These are the activations of a small neural network, seen along a few directions. Each row is one input.
In each table, some parts of the input vary, and every possible input appears once, in random order.
Descriptions start from the smaller parts, as in this example, which fits no table here: one of 4 places along a line, together with either a single point or one of 11 places around a ring or (one of 3 separate values, together with one of 8 places around a ring).
Shared parts are said once, and a part with two or three values counts as separate values.
In the rows, zero is written as 128.

Other details of the inputs vary at random and push rows far along three fixed directions, the same in every table; ignore that.

Rows:
r1: [100 166 123 108 120  93 131 169  51 132 137 101 150 113]
r2: [151 156 139 112 135 127 144  46 123 139 128 139 115 128]
r3: [124 134 111  77 135 143 168  97 102 157 114 111 153 134]
r4: [145 140 135 105 123 136 134  41 129 118 138 124 129 120]
r5: [ 78 117 128 115 146  64 126 158  68 134 152  90 161  85]
r6: [124 127 146 133 162  54  87  97  95 109 164 120 115  87]
r7: [128 157 164 132 119  87  98  99  84  92 160 126 118 122]
r8: [102 120 132 156 105 119 119 221 121 119 127 121 135 133]
r9: [112 100  99 136 116 166 157 158 155 141  98 108 133 143]
r10: [100 159 131 105 124  91 132 169  48 132 137 105 149 124]
r11: [138 166 151 132 122  86  97 101  83  95 155 123 111 112]
r12: [149 156 136 106 135 124 140  46 127 135 129 135 116 133]
r13: [160 121 159 179 116 115  81 155 144  88 135 145 104 124]
r14: [127  97 112 144 117 168 166 145 166 147  94 120 128 146]
r15: [126 102 104 131 122 156 164 163 152 148  92 112 127 149]
r16: [132 115 129 154 114 118 121 223 107 121 114 115 134 124]
r17: [135 161 168 125 112  89  96 104  96  97 167 136 131 110]
r18: [122 115 104 135 129 165 161 166 153 162 100 130 133 146]
r19: [152 114 154 170 121 116  72 154 142  81 138 141 102 134]
r20: [129 103 107 137 122 159 169 163 148 152  91 115 127 143]
r21: [168 100 127 142 136 157 114  98 179 113 111 142  96 148]
r22: [111 164 137 107 119  97 136 174  55 140 145 116 165 109]
r23: [145 131 141 168 123 122  66 157 150  89 146 158 105 124]
r24: [148 161 151 124 123  89  92 103  84  93 156 124 119 106]
r25: [106 145 118  95 120 144 183  96 112 164 125 126 156 128]
r26: [105 104 102 127 126 167 155 163 155 149 106 131 135 154]
r27: [156 109 139 162 124 165 124  82 203 120 119 159  91 144]
r28: [115  98 103 120 126 170 150 165 155 148 107 132 144 148]
r29: [108 142 118  86 118 142 180 113 100 164 127 121 171 120]
r30: [137 144 136 101 122 139 132  43 135 122 146 133 131 118]
r31: [129 118 121 105 178 100 126  40 137 145 138 128 119 103]
r32: [163 120 126 153 140 160 115  86 202 127 116 162  89 155]
r33: [135 123 155 173 120 117  74 155 147  85 145 150  94 138]
r34: [164 103 134 150 124 155 119  96 189 114 114 142 106 143]
r35: [114 115  92 129 131 168 151 164 155 154 102 123 131 146]
r36: [161 149 127 101 139 139 126  31 137 128 130 137 115 125]
r37: [140 145 144 113 121 126 145  41 131 124 135 127 123 131]
r38: [ 93  97 111 153 166  93 100 221 126 135 133 120 134 106]
r39: [138 105 104 128 128 163 158 166 148 157  90 124 136 139]
r40: [115 133 125  89 114 148 180  96 113 157 125 116 163 120]
r41: [152 161 161 124 121  82  98 105  86  97 154 127 122 112]
r42: [ 75 104 108  86 154 112 170 101 114 165 136 100 165  96]
r43: [154 130 146 163 136 119  66 160 142  94 142 156 100 137]
r44: [110 147 103  78 129 144 167 113  98 161 125 109 165 123]
r45: [137 137 144  98 126 137 134  44 131 122 146 137 130 129]
r46: [129  94 103 131 130 166 157 147 159 143  93 117 118 156]
r47: [142 102 102 124 131 165 151 151 165 153  90 126 130 147]
r48: [ 84 158 133 111 105  99 134 166  61 124 151 103 158 109]
r49: [120 100 139 176 165  88  62 155 163  99 152 154 101 103]
r50: [145 135 146 170 136 116  70 159 142  96 141 156  92 143]
r51: [103 127 125 154 112 118 117 223 119 124 127 131 136 135]
r52: [149 116 119 154 133 169 111  82 204 118 121 163  91 147]
r53: [113 122 126 147 112 121 113 225 120 123 128 132 145 129]
r54: [115 146 112  78 128 137 174 115 100 166 124 113 167 128]
Each input here is: one of 6 places around a ring, together with either a single point or (one of 2 separate values, together with one of 4 places along a line).
Changing only the place on the ring of 6 turns r48 into r1. The same change can be made to r27. Which row results? -> r2
Changing only the place on the ring of 6 turns r50 into r26. The same change can be made to r32. Which row results? -> r51
Change only the place on the line of 4 in r7. List by row number the other rows that result. -> r9, r14, r37
Change only the place on the ring of 6 in r19. List by row number the other rows that result. -> r3, r21, r28, r43, r45
Change only the place on the ring of 6 in r34. List by row number the other rows that result. -> r17, r41, r47, r53, r54
